A small network was shown many inputs. Here are its activations along a few directions, one row for each input.
Each table varies a few parts of the input and shows all the possible inputs, shuffled.
A made-up example of a description, with smaller parts first: one of 8 places around a ring, together with either a single point or one of 9 places around a ring or (one of 2 separate values, together with one of 6 places along a line).
Shared parts are said once, and a part with two or three values counts as separate values.

Other details of the inputs shift rows strongly along three fixed directions, in all tables alike. That doesn't count.

A family of inputs:
R1: [-28 -30 -15 -52 -26 -66   3  -6 -25 -25 -30   7  20]
R2: [ -1  40   7  28 -10  13 -43 -14   1   2  71   4 -11]
R3: [-14  31   5  19  -1  -2 -33 -13  11 -13  53   8  -3]
R4: [ 17  -3   7  25 -20 -44 -31  16  25  54 -46 -23  -4]
R5: [-22 -13  -6 -44  -4 -74 -43 -33  -7   1  28 -12  56]
R6: [ 10 -38 -12  -3   4 -21  34  23  10  12 -59 -14   6]
R7: [  8 -33 -12 -32 -23 -53   4   5   0   0 -79  -1  16]
R8: [ 19 -10 -16 -23  11  50  35 -13 -17 -31  18  18   6]
R9: [ 21 -27  20 -35 -10 -48  -2  38  10   0 -93 -41 -51]
R10: [-15 -12  -4 -64 -16 -14   3 -38 -33 -31  12  20  21]
R11: [  3  23  16  55 -13  -2  -9  18  33  31 -26  -6 -44]
R12: [-16   6 -11 -10  14  43  29   0 -23 -49  32  26  -3]
R13: [ 29   0  -9   6   4  61  27  11 -13 -13 -15  15 -12]
R14: [ 5 19  6 42 25 35 -5 15 15 13 10 -1 -7]
R15: [  9   4  10  23  -1  43  25  26 -11  15 -34   4 -28]
R16: [ 35  17   7  49 -12   8 -22   9  37  39 -19  -9 -28]
R17: [ -8 -18   1   1  -8 -71 -22  -2  26  36 -30 -21   9]
R18: [ -3  -3  -4  29   3  30  38  33   1  -3 -25   7 -38]
R19: [ 13   5  -4   8  18  58  30  11   2 -20 -20  20 -10]
R20: [  0   4   6   5   5  52  32  18 -18 -14 -33  19 -19]
R21: [-23  -4   3  11  11 -24   2  14  -1   6  13 -16  19]
R22: [  8  21   8  40  17  13 -34   5   6  36  53 -22  12]
R23: [  7  34  13  35 -17  22 -20   2   4  13  11   5 -31]
R24: [ 14  22   4  24  18  31 -26  -6   2  17  64 -12  20]
R25: [-18  -3  -4  12   3 -20  -6  20 -12   4  17 -13  14]
R26: [-11  40  14  29   2   8 -34 -15  17  -4  50   4  -5]
R27: [ -8  18  -1 -23 -14  32   8 -19 -24 -46   5  35 -13]
R28: [-11  12   3  13  12  12  -2  -7  -9   4  70 -12  11]
R29: [ -5   6   0 -15   6 -36 -40 -39  21   5  58 -11  37]
R30: [ 20  28  11  37  -2  -1 -44 -13  34  38  36 -14  -5]
R31: [  2 -35  -9  -5   0 -22  31  22  -5  25 -54 -12  -3]
R32: [-11  22  12  52  18   3 -16  11  19  28  57 -26   2]
R33: [ 15  -2 -10  -4  11  36  13   4 -11 -20  -1   9  15]
R34: [ 15   0   9 -54  33  48  13   3 -26 -58  38 -16 -20]
R35: [  5  27  22  38  -7  -6 -35  -9  25  40  27 -12 -16]
R36: [  5  14   2   0 -19  37  23  -8  -8 -18 -13  27 -42]
R37: [-29 -11   5 -12  19 -38 -11  -8  -2   6  38 -21  48]
R38: [ -6 -42 -13 -34   0 -42  20  16 -14   4 -54 -12  35]
R39: [-19  -6   2   8   2 -24   1  19 -12  10  -1 -17  17]
R40: [ -7 -21 -11 -28   8   3  22   5 -25 -16 -24   8  17]
R41: [ -8 -16 -14 -63  -2 -16   6 -35 -10 -44  -5  24  30]
R42: [  7 -16   0  31  12 -37  -9  29  27  37 -29 -32  22]
R43: [ 34   7  -6  -3 -18  45  11  -5  -3 -16 -37  27 -27]
R44: [  5  34  20  29  -8  26 -24  -1  11   9  -3  11 -22]
R45: [ -3 -14  -3  -9  -2 -79 -43 -24  29  25  26 -31  45]
R46: [-12  -5   1   7  -1 -16   0  12 -16  16  18 -18  14]
R47: [ 21  19   0  -2  -8  49   2  -7   1 -22 -29  32 -22]
R48: [-23 -27 -21 -53  -4 -11  28  -7 -48 -38  26   9  27]
R49: [-14 -37 -14 -32  12 -27  28   0  -9  -3 -19  -6  23]
R50: [-10  13  -9 -20  -8  32  15 -24 -11 -49  29  36 -23]
R51: [ -9  -3   3  -6  16  35  32  -3  -8 -15   9  10  -4]
R52: [ 13 -22  -5  -1 -16 -33   9  16  22   8 -90   2  -9]
R53: [-10 -13  10  -2 -16 -34   8  12  13  12 -76   3 -15]
R54: [ -1  -2   3  -4   9  37  28  -3 -15  -5  13   8  -8]
R55: [-19 -21 -18 -58 -20 -26  19 -28 -29 -40  13  21   5]
R56: [ 11  11   5  19  -5  21   4   9  18   0 -58  21 -36]
R57: [ -5  10   1 -14  -3 -36 -51 -33  -2  14  55 -11  33]
R58: [-28 -15 -15 -34  10 -28  -1 -22 -28 -19  89 -10  42]
R59: [  7  28  24  55  -5   9 -20   9  39  38 -16  -6 -39]
R60: [ 20  13  -1   2  -8  46  12 -13   1  -9 -17  30 -40]
R61: [ 13  -8 -13 -26  13  50  35 -14 -19 -27  17  19   4]
R62: [  5 -15   3  33  12 -32  -4  26  31  49 -23 -34  10]
Each input here is: one of 2 separate values, together with either a single point or (one of 5 places around a ring, together with one of 6 places along a line).
Q: Changing only the choice among 2 separate values turns R38 into R47. The same change can be made to R22. Which row results?
A: R57
Q: Changing only the choice among 2 separate values turns R26 into R21. The same change can be made to R10. Which row results?
A: R15
Q: Start at R3 and move only the place on the line of 6, one step at a time. The first step leads to R26. Which rows follow, in order?
A: R53, R56, R41, R52
Q: Change only the choice among 2 separate values in R45. List by row number the other rows that result.
A: R6
Q: Start at R7 and move only the place on the line of 6, one step at a time. The first step leads to R47. Which rows follow, in order?
A: R5, R44, R27, R1

A family of inputs:
R63: [ 11  17  11  20   1  18  -1   9  18   2 -29  -3 -43]
R64: [  7  31   0  -7  -8  38 -12 -23 -13 -28  34  24   2]
R65: [  1  24   4   2  -1  52   4 -19   6 -31   4  35 -24]
R66: [-18 -33 -10 -11  -1 -74 -12  22  -7  36 -12 -34  36]
R67: [ 20  16  10  -9  -8  60  12  -9 -13 -23  12  20 -37]
R68: [ 32   3   6  10  23 -43 -72 -25  45  48  46 -43  60]
R69: [ -3   8   6  41   7  24  12  21  19  13 -25   4 -19]
R70: [  5  16   7  43  19   4 -17  17  16  18  31 -27 -10]
R71: [  9  -5  17   9  -9  -8   9  28  21  15 -61 -14 -41]
R72: [-10 -34 -11 -35 -20 -79 -13   9  -8  20 -45 -16  19]
R73: [ 12  13 -13 -11 -17  51  25 -20  -9 -31 -10  48 -26]
R74: [ -6 -26 -13 -36 -20 -13  27  -5  -8 -33 -61  27  -8]
R75: [-22 -39 -20 -44  -7 -41  30 -17 -25  -4  -7   8  38]
R76: [-16 -17  -6 -24  10 -24  -7  -7 -24   6  33  -9  33]
R77: [ 40  15   6  51  37  21 -40   6  44  51  33 -36  32]
R78: [  0  33  19  38  12  -6 -52   3  31  29  32 -16 -11]
R79: [-15  -3  -6 -47  -5 -24  -9 -29 -17 -42  21  13  33]
R80: [  3  -3   6  37  -2  -1  16  41  10  15 -58  -7 -16]
R81: [ 16  28   7  34  -4   3 -36   0  15  24  28 -19 -18]
R82: [-14 -22 -21 -51   7 -15  17 -18 -35 -29  36  -6  34]
R83: [  5  -9  -8 -44 -10  14  20 -24 -29 -32  -8  17 -12]
R84: [  8  26   8  18  15  42 -15  -2  -4  -2  86 -12   5]
R85: [ 20  10   0 -22 -12  59  23  -4 -16 -37  -3  24 -36]
R86: [ 11   1   1  29 -17  -8   9  16  27  15 -63  12 -35]
R87: [ -6 -18  -7  -1 -10 -22  19  23 -13  11 -42  -8  14]
R88: [-17  -5  -4 -30  11  21  31  -7 -21 -39  -4  18  14]
R89: [  6  17  17  32 -10   2  -4  22  23  16 -62   0 -32]
R90: [  9  13  10  42  -3  33  13  25  -3  21 -27   3 -18]
R91: [ 12  20  11  43 -17  14 -19   2  17  29 -13   7 -25]
R92: [ -2  24  15  49  25   0 -27  12  25  32  42 -35  -5]
R93: [  0  -7  -1   4 -21 -29  -2  -8   8  24 -27   6  -3]
R94: [ -6  11  -2 -26  10 -13 -30 -35  -5 -29  69  -6  19]
R95: [ -4  18  -1  17   8  41  -5 -18 -10  -3  61  13  13]
R96: [ 10  12  -4 -19   1  51  12  -5 -12 -46 -12  38 -34]
R97: [ -1 -10  -9 -24   8  26  28  -9 -31 -21  14   7  -1]
R98: [  5  10  -5   1  18  61  21  10 -15 -34   9  26 -22]
R99: [-20   0 -13 -14   6  -9 -16 -27 -14  -9  77  -2  51]
R100: [ -1  -5 -15 -34 -20  17  16 -22 -18 -34 -12  33  -1]
R101: [-20 -18   4 -32  17 -29   3  -4  -7  -9  36 -24  30]
R102: [ -5 -23 -16   0 -11 -18  31  14  -3  13 -39   6   5]
R103: [-27 -28  -3 -22  15 -60  -6   9  -3  13  -4 -24  33]
R104: [ -8 -10   6  -4  -8 -64 -40  -2   2  39   3 -24  18]
R105: [  4  25  12  19  24  38 -16  -2   5 -13  84 -11   3]
R106: [-15 -31  -8  -3  -3 -32  39  20   9  13 -69   1  -2]
R107: [-22 -20  -9 -43  -8 -50   4 -28   2 -14  -9   9  25]
R108: [  9  10  17  34   8  13 -10  18   5  32  32 -26  -8]
R109: [ 17  -7  13  15 -14 -10   6  33  19  11 -60 -13 -42]
R110: [  6   0   0  50   0   6  17  31  25  25 -41   2 -24]
R111: [ -1  -2  -3 -39 -16  16  16 -23 -30 -33 -15  29   3]
R112: [-22 -28 -10  -8   1 -52   0   4   1   5  -4 -13  35]
Q: Changing only one part turns R78 into R103. The same change can be made to R83. Which row results?
A: R97
Q: What do these inputs look like to the network?
A: one of 2 separate values, together with either a single point or (one of 4 places along a line, together with one of 6 places along a line)
Q: Change only the choice among 2 separate values in R101. List by row number the other rows that result.
A: R71

A family of inputs:
R113: [ -9   7  11   5  -2 -35 -29  10   2  18  16 -27   4]
R114: [ 12   6  -6  -3  10  41   1  -7 -17 -12  26  10   9]
R115: [-27 -28   1 -38 -15 -51  14   6 -15 -15 -52   1   9]
R116: [ -5  -4  -4   3  10 -22 -21  -3   5  10  34 -13  49]
R117: [  1  23  -2   3  23  39  -5 -32  -6 -18  73   6  28]
R118: [-11  21   6   9  13  30   1   0   5 -21   7  18 -13]
R119: [ 31  31   9  10  20  57 -17 -26  26 -19  39  11  -4]
R120: [ -4   8   5  28 -13 -33 -35   6  10  28  10  -9  20]
R121: [ 13  23  -2   5  -4  50  -6 -10 -16 -11  29  16  -6]
R122: [ -8  -6   1  14 -17 -42  -7   6   9  17  -7 -14  -6]
R123: [-19 -27  -5 -55   9  -4  39  -1 -21 -45 -32  11  17]
R124: [  4  -3   4  14 -12 -28  -6  13  -2  35 -29 -21  -3]
R125: [-10   1  -6  21   2 -32 -17   1  18  18  22 -15   5]
R126: [  2  24   2 -10   2  28 -15 -25 -13 -14  83   6   1]
R127: [ -5   0   8   1  -7 -25 -21  -7   1  31  26 -20  12]
R128: [ -1  29  -2   4  -2  42 -18 -31 -13 -22  63  26  11]
R129: [  7   2  -5  32  -9  12  11  26  11  13 -57  17 -14]
R130: [ 15   9   3  24 -14  13  -7  25  -2  18 -30   0 -13]
R131: [ 18   4   9  44   1  26  23  30  24  25 -32  -3 -34]
R132: [ 28  37  11  51   8  28 -35  -1  51  24  -3   3 -30]
R133: [ -6  -3   8   2  15 -28 -23  10   2  12  23 -28  13]
R134: [ -6 -27  -9 -47   5   2  21 -18 -26 -15  12   6  19]
R135: [-13 -20  -2  -6   7 -41   2   9   9   7  -3 -26  19]
R136: [ 21   5  -3  29   1  55  32  22   5   2 -47  17 -22]
R137: [ 28 -19   3  -4   1 -29 -16  12  23  25 -50 -23  -7]
R138: [  0  14  15  37 -11   4  -1  26  13  11 -40   2 -40]
R139: [ -8  16   5  22   7  11  -2  11  13  -2  -7   7 -18]
R140: [-14 -37 -15 -55   7 -48   8 -20 -32  -8   9 -14  50]
R141: [ 19   8   1 -24 -12  24   1 -27   4 -31 -19  30 -19]
R142: [ -4 -25  -9 -36   3  20  45 -12 -15 -21 -17  18   8]
R143: [-14   8  15   2  23 -32 -42  -1   4  13  58 -33  33]
R144: [ -6  -1  14   7  -6 -25  -9  27   1  17 -38 -18 -15]
R145: [-17 -25 -14 -57 -18 -17  29 -26 -29 -36   3  26   9]
R146: [  7  10   3  -1  -7  34  13   9 -12 -17 -10   8 -36]
R147: [ -2   7   2   3 -12  25  19   3  -7 -23 -19  21 -34]
R148: [ 29  12   0 -33  -7  42   4 -21  -3 -32 -13  20 -22]
R149: [ -5  24   8   4  25  37  -5 -11   2 -27  58   3   8]
R150: [  4 -17  -6 -28   4  10  22  -4 -17 -14  12   6   0]
R151: [ 18   8   0  17 -15  39  25  22  -5  -5 -35   9 -54]
R152: [ -6 -12  -2  17  -8 -35   8  16  18  30 -32  -5  -9]
R153: [ -1  -3   3  29   8 -30 -11  12  24  27  19 -33  11]
R154: [ -7   5  -6 -13  -8   9   7 -26 -19 -18  13  19   6]
R155: [ -1  21   7  51   5   9 -13  19  28  21  -2  -6 -28]
R156: [ -8 -36 -14 -59   3  -5  38  -1 -32 -40 -24   7   3]
R157: [ -7  -6   7  14 -17 -22  -3   1   8  29 -19  -2  -7]
R158: [ -9 -13   0  17  -7 -28   6  10  18  36 -37  -4  -3]
R159: [  1   7 -12  -1   2  41  31 -11 -11 -21 -20  34 -14]
R160: [-15 -11 -12  -2  -2 -40 -14  -8   3  16   3  -4  36]
R161: [ -7   0  -1   1  16 -38 -39 -13   3  14  84 -37  34]
R162: [ -5 -47 -19 -50  -6 -40  20  11 -29  -9 -48  -1  36]
Q: Changing only one part turns R157 into R158. The same change can be made to R141. Which row results?
A: R132
Q: What do these inputs look like to the network?
A: one of 5 places around a ring, together with either a single point or one of 9 places along a line
Q: Which other rows agree with R162 in the place on the ring of 5? List them by row number.
A: R114, R133, R134, R137, R140, R143, R150, R156, R161
Q: Change only the place on the ring of 5 in R154. List by row number the other rows that result.
A: R117, R124, R140, R159
Q: Change only the place on the ring of 5 in R156. List by row number the other rows that result.
A: R135, R146, R147, R155
